A small network was trained on invented records. Each row is its activation on one of them, seen along a few directions.
Each row is followed by the record's values for the fields F, G, H, Y, L.
Not every record has every field; a missing one is written none.
Other fields move the rows too, some of them a lot.
Strong random noise was added to every row along 10 fixed directions; ignore it. To show where, here is one row again and again, with new noise each time:
-14; -92; -95; -25; 353; 260; -133; -42; 112; 36; -49; -93; 96; -184; 307; 162; 58; -209; -75; 195; 64; 34
452; 438; -690; -92; -107; 81; 193; -126; 274; -642; -195; 299; 64; 167; -232; -69; 246; -488; -6; 263; 150; 8
-283; -391; 390; 567; 57; -10; -94; 218; -425; -362; 549; -104; -123; -4; -58; -43; -1; 436; -188; 271; -291; -153
40; -317; -28; -25; 34; -146; -166; 160; -29; -238; 259; -14; -322; -92; -68; -321; 13; 3; -336; 232; -293; -263
-373; -149; 161; 164; 91; 262; -157; -210; 45; -374; -404; 336; -2; 248; -23; -5; -15; -26; -597; -221; -170; -225
-81; 163; -100; 371; -311; 62; 96; 625; 390; -60; -1; 176; -211; 339; -378; 62; -397; 716; -286; 115; 462; 642
697; 197; -444; -4; 195; -353; 326; -23; 402; 138; -174; -66; 0; -27; -242; -169; 244; -467; 252; -257; 144; -113
-51; 122; -293; -90; -159; 36; 118; -120; -448; -171; 636; -130; -146; 43; -344; 3; 34; 254; 384; 375; 209; -28
205; 422; -355; -334; 14; 104; 135; -412; -89; -106; -106; -101; 68; 26; -279; 33; 199; -532; 249; -121; -88; 96
-239; -127; -138; -1; -276; -114; 213; -384; -110; -194; -289; 227; -125; 345; -285; -361; 344; -138; -314; -376; 43; -435
47; 94; 331; -87; 260; 205; -132; -263; -362; -268; 362; 87; 28; -407; -227; 236; -570; 109; 87; -71; -540; 3
323; 69; 218; 385; 274; -1; 269; -106; 159; -62; -242; 100; 318; -289; 31; 162; -97; -235; 16; -407; -194; 90

131; 90; -202; 491; -64; 294; 1; 504; 398; -795; 23; 283; 146; 157; 219; 132; -29; 68; -269; 834; 243; 279	F: f3 / G: g3 / H: h2 / Y: y2 / L: l1
201; 164; 33; 118; 254; -70; -6; 310; 331; 281; -395; -324; 275; 94; 340; 109; 204; -405; -15; -196; 35; 317	F: f1 / G: g3 / H: h2 / Y: y2 / L: l1
387; 86; 40; 264; 55; -348; 368; -118; -124; 1; 267; 143; 230; -170; -215; -18; -127; 333; 517; -287; 62; -323	F: f2 / G: g2 / H: h3 / Y: none / L: l1
110; -189; -90; -77; 346; -77; -83; 239; 334; 221; -26; -203; -103; 75; 372; -83; -69; -253; -57; 110; 151; 122	F: f1 / G: g3 / H: h1 / Y: y1 / L: l1
307; -191; -341; 213; -487; -531; 282; 205; 78; -520; 201; 228; -329; -9; -168; -613; 401; -71; -259; 179; -98; -459	F: f1 / G: g3 / H: h1 / Y: none / L: l1
-449; 10; 124; -109; -15; 286; -328; 16; -57; -12; -356; -128; -16; 410; 93; 102; 110; -116; -352; 4; -107; 110	F: f3 / G: g3 / H: h2 / Y: y2 / L: l2
142; 83; 207; 520; 317; -103; 92; -102; -249; -280; 128; -190; 174; 119; -88; 125; 314; -268; 155; -152; -491; -70	F: f1 / G: g3 / H: h1 / Y: none / L: l1
-79; 9; -93; 232; 31; -117; -160; 241; 229; 602; 103; -232; -21; 115; -186; 116; 57; 98; -65; -276; 49; 346	F: f2 / G: g1 / H: h2 / Y: none / L: l1
94; 114; -20; -424; 171; 104; -307; 126; 204; 303; -195; -407; -36; -202; 282; 4; -11; -475; -174; 31; -463; 428	F: f1 / G: g3 / H: h2 / Y: none / L: l1
-478; 68; -178; -57; -79; 424; -412; -93; -213; -65; 386; 137; 41; 19; -34; 325; -186; 283; -145; 320; 28; 192	F: f2 / G: g1 / H: h2 / Y: none / L: l1
215; -104; -171; -58; 12; -35; 262; -162; 226; -24; -14; 540; 81; -382; 158; 6; -422; 170; -85; -105; 246; -184	F: f1 / G: g3 / H: h1 / Y: none / L: l1
104; 264; -122; 3; -64; -175; 55; -113; 186; -68; -276; 240; -1; 386; -454; -98; -55; 146; -7; -453; -8; -155	F: f2 / G: g2 / H: h3 / Y: none / L: l1
-48; -40; -142; -310; -318; -316; 33; 144; 37; 372; -40; -340; -405; 120; -234; -403; 191; -222; -224; -204; -271; 282	F: f1 / G: g3 / H: h1 / Y: none / L: l1
238; -191; -437; 256; -165; -328; 262; -239; -51; -176; 511; 484; 167; -137; -71; -194; 189; 181; 142; 38; 328; -715	F: f2 / G: g2 / H: h2 / Y: none / L: l1
34; -202; 306; -171; 278; -144; -259; -180; -91; -147; 28; 165; -287; 23; -317; -134; -465; 26; -126; -363; -441; -429	F: f3 / G: g1 / H: h1 / Y: y1 / L: l1
-27; 142; 9; 598; 237; 186; -209; 361; 109; -193; 79; -231; 252; 167; 207; 277; 305; 180; 107; 428; 24; 272	F: f2 / G: g2 / H: h3 / Y: none / L: l1
522; -13; -233; -210; 234; -242; -305; 537; 441; -35; 125; -188; -468; 35; -131; -285; 22; -224; -149; 364; -397; 61	F: f3 / G: g3 / H: h3 / Y: none / L: l2
318; 316; -171; -162; 31; -365; -11; -125; 311; 173; -335; -28; -224; 260; -530; -259; 126; -327; -71; -601; -355; -38	F: f1 / G: g2 / H: h1 / Y: none / L: l1
-320; -337; 128; 19; -113; 58; -89; 65; -51; 154; -12; -120; -16; -108; 378; -122; 84; 31; -359; 72; -127; 43	F: f1 / G: g3 / H: h2 / Y: none / L: l1
55; 44; -210; -213; -157; 181; 34; -68; 194; -357; -122; 402; -43; -196; 144; 26; -268; 27; -238; 334; 178; 92	F: f1 / G: g3 / H: h1 / Y: y2 / L: l1
-150; 42; -215; -450; -295; 189; 57; -262; -128; -242; 42; 359; -54; 11; 7; 51; -332; 187; -16; 255; 331; -82	F: f1 / G: g3 / H: h2 / Y: y2 / L: l2
-132; 310; 297; 31; 183; 9; 91; -226; -317; 385; -110; -228; 694; -14; 352; 375; 121; -258; 394; -591; 21; 127	F: f2 / G: g2 / H: h2 / Y: y2 / L: l1
22; 291; -426; -21; -69; 262; -186; 61; 57; -195; 29; -177; 67; 58; 129; 148; 276; -283; -15; 517; -21; 316	F: f1 / G: g3 / H: h2 / Y: none / L: l1
316; -297; 663; -58; 418; -93; -319; 0; 263; -154; -190; 463; -172; -503; -17; -49; -838; 7; -476; -377; -769; -279	F: f3 / G: g3 / H: h3 / Y: y2 / L: l2
35; -166; -129; -278; 105; -95; -234; 72; 67; 112; 73; -175; -183; -1; 126; -208; -61; -233; -24; 72; -59; 2	F: f2 / G: g1 / H: h1 / Y: y1 / L: l1
22; -69; -51; 310; -282; -66; 260; -199; 39; -148; -178; 206; 190; -140; 136; -140; 225; -143; -206; -144; -69; -107	F: f1 / G: g3 / H: h2 / Y: none / L: l1
-239; -7; -335; -392; -8; 193; -391; -1; 272; 290; -211; -11; -221; 72; -19; -14; -88; -32; -268; 73; 83; 195	F: f2 / G: g1 / H: h1 / Y: none / L: l1
427; 213; -343; -240; 388; -127; -146; -204; 38; 182; 168; -199; 161; -123; -92; 108; 201; -652; 297; -166; -347; -91	F: f2 / G: g1 / H: h2 / Y: none / L: l1
-360; -313; -222; -93; -215; 362; 48; -49; -6; -54; -72; -238; 169; -169; 698; -52; 487; -463; -255; 618; 190; 216	F: f1 / G: g3 / H: h2 / Y: y2 / L: l1
178; -248; -182; -420; 37; -143; -36; 189; 324; 622; -205; -282; -172; -218; 329; -261; 91; -328; -118; -33; -2; 71	F: f3 / G: g3 / H: h2 / Y: none / L: l2
94; 232; -134; 30; 176; 197; -50; -179; 181; -256; -254; 359; 429; 98; 132; 217; 15; -283; -119; -199; -92; -61	F: f2 / G: g2 / H: h2 / Y: none / L: l2
-248; -132; -43; -518; -430; -287; 51; 315; 7; 307; -172; 9; -194; 58; 286; -382; 0; 270; -224; 49; 347; -105	F: f1 / G: g3 / H: h2 / Y: y2 / L: l2
-142; -52; 356; 27; -257; 94; 446; -258; -294; 122; -80; -207; 66; -295; 34; 45; 202; -43; 266; -95; -95; 232	F: f3 / G: g3 / H: h3 / Y: y2 / L: l2
263; 308; -262; 183; 488; 410; -40; -177; 201; -391; -457; 218; 658; 167; 523; 427; 239; -542; 92; 50; 274; -176	F: f3 / G: g3 / H: h2 / Y: y2 / L: l2
-210; -141; 91; -32; 266; 6; -192; -49; -303; 362; 376; -299; -85; 50; -23; 162; -142; 309; 215; 0; -14; -163	F: f1 / G: g3 / H: h2 / Y: none / L: l1
-583; -11; 351; -342; -176; 286; -121; -460; -452; -38; -176; -128; -89; 84; -196; -41; -88; -161; -163; -245; -456; 183	F: f3 / G: g1 / H: h1 / Y: y1 / L: l1
69; -125; -259; 114; -319; -237; 347; -145; 129; 104; -80; 278; -88; -111; -84; -249; 93; 44; -133; -189; 216; -159	F: f1 / G: g3 / H: h1 / Y: none / L: l1
385; 170; -152; 52; -130; -325; -42; -123; -348; -519; 583; 27; -206; -63; -513; -232; -6; -9; 169; 173; -592; -386	F: f1 / G: g3 / H: h2 / Y: none / L: l1

Here are new rows. What are their fields?
431; 136; 246; 254; 336; -83; -151; 233; 54; -244; 131; 3; -57; -223; -186; 156; -109; 80; 107; 163; -432; -35	F: f3 / G: g3 / H: h3 / Y: y2 / L: l2
131; 159; -49; -172; 241; 240; -171; -4; 147; -164; -82; 148; 51; 116; 10; 201; -369; -47; -6; 64; 54; 20	F: f3 / G: g3 / H: h2 / Y: y2 / L: l2
-343; -393; 322; 308; 130; 98; -278; 49; -31; -18; 147; 218; 134; -114; 217; 94; -184; 173; -500; -169; -335; -87	F: f2 / G: g1 / H: h2 / Y: none / L: l1
-16; -75; 124; 185; 116; 207; 47; -63; 198; -148; -381; 354; 223; 15; 255; 120; -160; 12; -247; -156; -2; -106	F: f3 / G: g3 / H: h2 / Y: none / L: l2
390; 149; 240; 754; 32; -136; 272; 246; 229; -128; 23; 266; 478; -234; -99; 274; -251; -11; -59; -443; -316; 413	F: f2 / G: g1 / H: h2 / Y: none / L: l1
227; 99; -102; 411; 306; 151; -27; 224; 168; -469; 196; 360; 231; -52; 173; 293; -281; 416; 85; 492; 377; -195	F: f1 / G: g3 / H: h2 / Y: y2 / L: l1
108; 182; -43; 193; 11; 55; 98; -114; -173; -525; 104; 145; 167; 94; -41; 130; 15; -22; 128; 53; -103; -235	F: f1 / G: g3 / H: h2 / Y: none / L: l1
89; -118; 229; 438; 299; -136; 37; 178; -50; 185; 138; -18; 97; -81; 90; 163; 109; 427; 251; 48; 259; -296	F: f3 / G: g3 / H: h3 / Y: y2 / L: l2
369; 605; -270; -559; -60; 128; 43; -343; 229; -170; -409; 123; 43; -175; -281; 1; -97; -588; -6; -214; -301; 314	F: f1 / G: g3 / H: h1 / Y: y2 / L: l1
-191; -310; 226; 191; 34; 67; -65; 128; 236; 168; -369; 201; -73; -103; 240; -127; 76; 196; -476; -87; 79; -112	F: f3 / G: g3 / H: h3 / Y: y2 / L: l2
208; -131; -34; 137; -88; 66; 165; 45; 141; -266; 41; 394; 264; -548; 320; 31; -327; 47; -116; 133; -50; 138	F: f2 / G: g1 / H: h1 / Y: none / L: l1
329; 148; 59; 419; -108; -411; 683; -116; 59; 67; -21; -32; 119; 429; -411; 9; -6; 144; 526; -591; 413; -30	F: f1 / G: g3 / H: h2 / Y: y1 / L: l1
196; -160; 36; 273; -60; -229; 139; 331; -55; 43; 400; -225; -93; -279; 46; -93; 15; 15; -4; 196; -248; 273	F: f1 / G: g3 / H: h1 / Y: none / L: l1
-497; 11; 383; 320; 330; 242; -351; -119; -187; 272; 31; -277; -74; 241; -169; 345; -51; 192; -133; -276; -330; 223	F: f1 / G: g3 / H: h1 / Y: none / L: l1
-95; -509; 6; 71; 240; 3; -385; 136; 309; -141; -106; 309; -397; 75; 107; -254; 5; 101; -597; 200; -183; -560	F: f3 / G: g3 / H: h3 / Y: none / L: l2
494; 430; -269; 178; 181; 53; 198; 20; 153; -276; 105; 114; 135; -15; -154; 263; 55; -83; 530; 186; 199; -21	F: f3 / G: g3 / H: h3 / Y: none / L: l2
-45; -19; 485; -236; -220; 55; 58; -125; -133; -160; -296; 162; 65; -288; 110; -86; -365; -180; -306; -359; -546; 180	F: f3 / G: g3 / H: h2 / Y: y2 / L: l2
290; 281; -209; -320; 257; 97; -50; 70; 356; 507; -96; -123; 281; -372; 208; 367; -220; -343; 256; -267; 125; 386	F: f2 / G: g1 / H: h2 / Y: none / L: l1
166; 302; 450; 500; 33; 186; -38; 151; 0; -816; 35; 610; 251; 2; -335; 318; -755; 515; -252; -122; -368; 81	F: f3 / G: g3 / H: h2 / Y: y2 / L: l1
